A small network was shown many inputs. Here are its activations along a few directions, one row for each input.
Each table varies a few parts of the input and shows all the possible inputs, shuffled.
A made-up example of a description, with smaller parts first: ring(8) and (point or ring(9) or (values(3) and line(6))).
Shared parts are said once, and a part with two or three values counts as separate values.
In the rows, zero is written as 128.

Other details of the inputs shift rows strongly along two fixed directions, in all tables alike. That doesn't count.

Table:
r1: [136 114 146 163 127 184 173  79 136  56 129  94 144]
r2: [130 159  35 120 164 153  96 171 187  94 100 112 104]
r3: [162 114  72 108 162 165 115 132 162 109 124 104  64]
r4: [145 136 128  61  90  63  91 151 107 202 128 155 101]
r5: [110 125 181 127  51  89 168 147  54 133 139 146 173]
r6: [ 82 152 116 180 150 177 155 130 156  40 119 108 187]
r7: [139 143 105  79  76  76 109 176  86 176 140 153  80]
r8: [160 115 101 101 186 151 102 112 178 136 122 115  83]
r9: [130 123 100  77  80  73 110 193  81 192 133 150 100]
r10: [ 94 112 160 147 100 138 170 125  90 108 155 133 165]
r11: [157 114 102 148 149 167 132 109 155  89 105  90  86]
r12: [102 122 179 160 138 124 148  97 107 133 150 137 171]
r13: [107 110 141 178 148 186 171  93 134  67 151 108 145]
r14: [125 120 165 145  80 130 168 112  88  97 125 118 160]
r15: [103 138 153 100 107  78 121 143  88 193 151 166 138]
r16: [173 121  67 129 158 157 101 116 163 103 116  96  52]
r17: [ 97 124 175 127  51  96 170 147  61 140 158 148 177]
r18: [131 120 171 166 162 173 157  65 156  85 137 111 152]
r19: [143 110  66 137 180 165 106 130 158 113 136 106  66]
r20: [139 177  49  96 105 102  93 177 148 114  84 144 104]
r21: [154 137 114  88 124 100  90 124 138 172 125 138  84]
r22: [142 166  40 115 156 144  97 167 182  86  90 121  96]
r23: [122 103 144 186 145 181 173 102 139  73 130  93 146]
r24: [167 114 101 119 178 144  92 106 182 136 100 105  72]
r25: [125 183 108  74  91  69  70 193 125 181 102 180 138]
r26: [126 120 116 103 156  97  99 150 125 191 124 141 101]
r27: [124 178 126 102  82  89  91 157 130 147  95 173 162]
r28: [163 109 100 108 190 148  99 116 175 135 111 113  85]
r29: [121 116 162 170 167 177 159  70 157  96 144 110 160]
r30: [131 113 135 114 145 117 122 128 129 161 128 132 136]
r31: [ 84 122 181 144  61  86 166 156  51 148 148 150 172]
r32: [110 106 161 162 182 178 160  75 151  96 142 113 167]
r33: [154 112  66 135 168 162 107 131 164 115 133 101  65]
r34: [128 131 125  68 104  66 100 165 103 216 142 160 114]
r35: [114 143 177 133  39  93 166 124  60 125 144 145 159]
r36: [164 112  76 128 169 160 112 136 164 111 109  96  58]
r37: [ 98 106 155 152 109 139 166 128  90 108 142 127 166]
r38: [ 94 166 159 153 118 139 132 133 139 109 118 143 215]
r39: [124 125 163 162  93 129 162 114  96  95 145 123 148]
r40: [157 122 115  82 129  95  90 135 133 174 111 136  94]
r41: [150 110  98 125 196 148 102 120 178 149 114 109  86]
r42: [ 80 165 161 152 132 140 129 136 131 109 123 143 214]
r43: [118 121 196 152 116 115 155 105 112 129 127 132 168]
r44: [129 127 186 156 109 118 142  81 119 117 135 128 161]
r45: [131 136 126  88 105  59  90 159 100 214 143 159 108]
r46: [134 115 173 179 164 164 150  64 154  83 136 108 155]
r47: [108 124 155 156  95 140 170 117 102 104 154 126 155]
r48: [128 115 111  90 157 101  99 149 122 187 127 144 109]
Description of these inputs: values(2) and line(4) and (point or ring(5)).
Q: Changing only the values(2) part turns r10 into r32. The same change can be made to r22. Which row results?
A: r25
Q: Changing only the values(2) part turns r34 into r17. The same change can be made to r41. Which row results?
A: r23
Q: Start at r8 and move only the ring(5) part, one step at a time. The first step leads to r28. Which rows follow, in order?
A: r43, r46, r18

Table:
r49: [146 124 130 145 119 150 143 130 141  87 102  96 121]
r50: [151  91 131 103 122 103 117 141  94 173 122 130  80]
r51: [116 146 145 150  75 114 157 151 103 107 105 133 181]
r52: [129  89 144 112 136 109 120 135 119 183 131 132 113]
r53: [121 131 183 179 167 151 145  69 151 110 147 119 173]
r54: [172  99  89 128 241 170  87 104 211 125  99 100  85]
r55: [145 101 115  90 155 133 108 120 147 179 147 127  91]
r56: [108 171 129 119  90  85  94 146 117 141 120 160 155]
r57: [150 144 110  87  84 110 114 153 120 131 122 133  99]
r58: [ 94 119 115 162 152 194 171 127 136  58 150 109 168]
r59: [127 156 114 111 130 141 106 123 154 107 106 134 157]
r60: [116 123 160 114  96  76 116 135  89 210 164 149 121]
r61: [129 160 101 139  99 122 117 144 134 108 122 143 122]
r62: [108 104 194 165  78 140 213  77  80  67 158 114 185]
r63: [120 138 121 104 157 101 100 155 143 169  98 146 130]
r64: [168 102  68 156 196 189 131  83 182  69 134  76  43]
r65: [161 114 103 107 139 118  97 124 114 175 144 122  48]
r66: [131 152  91  63 159 103  78 158 159 185 113 157  99]
r67: [128  98 192 145 106 149 179  76  88 111 153 127 156]
r68: [151 150 103 118 102 115 105 145 130 124 126 127  76]
r69: [ 71 124 150 166  94 131 182 165  74 105 141 127 199]
r70: [162 136  51 138 186 211 118 109 214  56  98  94  94]
r71: [ 63 135 166 197 105 156 184 129  90  65 166 135 200]
r72: [129 106 133 106  70  68 144 161  64 159 128 133 108]
r73: [128 151 116 112 116 103  98 157 131 139  89 137 152]
r74: [132 119 173 149 175 164 146  70 164 103 138 121 175]
r75: [103 170 129  89 109  50  85 171 108 210 132 177 125]
Q: Changing only one part turns r73 into r56. The same change can be made to r50. Which row results?
A: r65
Q: What do these inputs look like to the network?
A: values(3) and (point or ring(8))
Q: Which other rows agree with r74 in the values(3) part? List them by row number.
A: r55, r57, r58, r59, r62, r66, r67, r70

Table:
r76: [132 155  42  55 111  90  84 201 122 175 127 147  62]
r77: [ 90 129 231 133  78  92 168 121  79 151 140 159 232]
r78: [141 146  94  73 148  73  50 172 140 222 116 156  68]
r79: [124 112  82 163 210 226 137 104 209  53 104  92 145]
r80: [168 153  57  70  82  76  67 202 127 158  80 136  57]
r81: [ 78 170 213 157  76  87 155 113  86 118 149 169 242]
r82: [ 90 132 192 165  63 115 181 123  65 115 180 142 182]
r83: [156  85 123 174 206 200 135  53 174  90 129  74  86]
r84: [160  85 120 150 203 215 139  49 176  87 138  81  94]
r85: [137 162  40  73 110  79  78 197 127 177 139 146  61]
r86: [120 128  86 191 211 216 129  98 202  57 107  97 136]
r87: [100 112 202 142  60 110 189 105  52 116 165 146 172]
r88: [143 131  61  57 117 101  86 192 108 193 146 147  44]
r89: [121 129  84 164 208 229 132  95 206  52 117 102 141]
r90: [ 81 132 173 169  72 113 185 147  77  93 132 124 200]
r91: [130 137 109 181 226 199 118  79 206  59  98 100 142]
r92: [109  97 196 141  68 107 193 116  56 117 152 137 173]
r93: [156 122  69  69 112  76  79 164 110 193 151 145  28]
r94: [ 80 148 208 137  80  94 165 129  84 121 124 159 246]
r95: [162 139  97  60 133  65  63 146 145 222 135 153  54]
r96: [157  90 122 165 200 203 130  44 183  86 148  78  90]
r97: [159 133  98  70 139  64  67 153 136 226 114 150  50]
r98: [175 179  50  68  77  78  64 183 133 157 108 149  57]
r99: [ 87 130 235 153  78  84 160 126  74 155 135 154 227]
r100: [ 95 111 187 147  73 123 192 138  64 115 156 134 185]
r101: [125 135  83 182 207 219 126  89 211  52 128 101 140]
r102: [159 106 132 148 212 202 137  51 203  90 121  95 112]
r103: [159  73 105 177 203 205 152  82 171  58 121  71  82]
r104: [ 81 145 239 136  72  94 163 110  75 149 153 168 229]
r105: [116 163 180 149  40 130 173 112  93  64 118 137 196]
r106: [131 154  43  81 115  77  80 205 118 179 118 141  56]
r107: [139 102  96 188 204 217 147  93 176  59 133  77  88]
r108: [ 75 164 213 138  77  97 161 118  80 119 138 170 244]
r109: [166 140  87 187 173 213 133  82 201  16  84  77 103]
r110: [128 142  51  76 129  85  63 215 132 195 103 151  88]
r111: [117 146 178 146  42 124 175 123  98  67 105 129 196]
r112: [139 123 131 170 221 203 115  61 216  81 135  98 129]
r113: [148 116  64  76 122  88  85 209 105 195 130 133  45]
r114: [170 118  94  46 137  73  81 161 138 224 112 148  66]
r115: [112  96 222 151  66  88 176 109  47 155 150 133 184]
r116: [109 117 235 148  72  75 174 110  72 160 133 148 204]
r117: [139 151  71  66 146  70  52 196 138 199  93 153  93]
r118: [133 139  43  54 112  85  90 211 124 176 115 137  68]
r119: [150  87 105 182 201 203 148  70 170  59 128  78  75]
r120: [115  96 216 132  66  98 182 103  52 152 154 138 189]
Q: Changing only one part turns r91 into r94. The same change can be made to r97. Which row results?
A: r114
Q: Changing only one part turns r83 into r120. The same change can be made to r106. Which row results?
A: r118
Q: What do these inputs look like to the network?
A: ring(5) and (point or ring(8))
Q: Which other rows agree with r116 in the ring(5) part? List them by row number.
A: r80, r90, r99, r103, r110, r113, r115, r117
Q: Change only the ring(8) part in r101. List by row number the other rows that result.
A: r81, r82, r85, r93, r95, r96, r112
Q: Start at r104 and move only the ring(8) part, one step at a time. The first step leads to r102. Which rows follow, in order?
A: r84, r87, r88, r76, r89, r108

Table:
r121: [107 117 161 114  90  83 139 142  73 163 152 149 145]
r122: [163 107  88 124 182 157 101 115 172 128 112  98  68]
r123: [144 133 130  95  96  88 108 139 109 172 132 148  99]
r124: [138 143  90  94 107  91  94 175 121 163 111 139  97]
r125: [130 134  63 132 181 167 103 138 173 114 129 109  82]
r126: [146 118 100  82 133 107 104 157 119 179 126 132  81]
r127: [149 148  81  95 128 102  95 156 143 141 107 134  82]
r128: [116 146 118  85  79  75 121 181  85 171 125 155 132]
r129: [129 133  73  96 137 113  97 168 133 146 125 132  93]
r130: [117 112 190 158 110 135 168 106 103 110 139 121 170]
r131: [116 162 151 108  54  81 128 149  83 144 138 159 157]
r132: [146 143  82  95 113  99  90 170 130 155 108 136  94]
r133: [145  91 105 151 199 198 137  91 179  91 122  92  99]
r134: [153 122  93 113 219 156  84 105 208 150 114 115 103]
r135: [100 117 189 157  95 116 171 115  76 131 160 143 179]
r136: [103 127 159 122  92  90 137 142  81 171 162 149 138]
r137: [159 102 110 156 188 184 127  81 175  87 112  89  99]
r138: [ 95 132 158 167 106 140 167 126 104  97 145 133 184]
r139: [127 115 180 179 139 160 175  61 135  71 128 107 160]
r140: [ 98 144 179 178 167 170 146  85 162  77 114 128 209]
r141: [ 98 138 146 112  68  84 142 168  78 153 131 158 163]
r142: [126 120 183 168 120 163 167  63 128  80 143 114 167]
r143: [118 139 166 175 112 164 168  91 136  60 128 119 182]
r144: [149 128  76 116 159 151 102 151 166 117 109 112  90]
Q: Changing only one part turns r133 into r141. The same change can be made to r130. Which row results?
A: r144
Q: What do these inputs look like to the network?
A: values(2) and (point or line(11))
Q: Change only the values(2) part in r123. List by row number the other rows that result.
A: r143
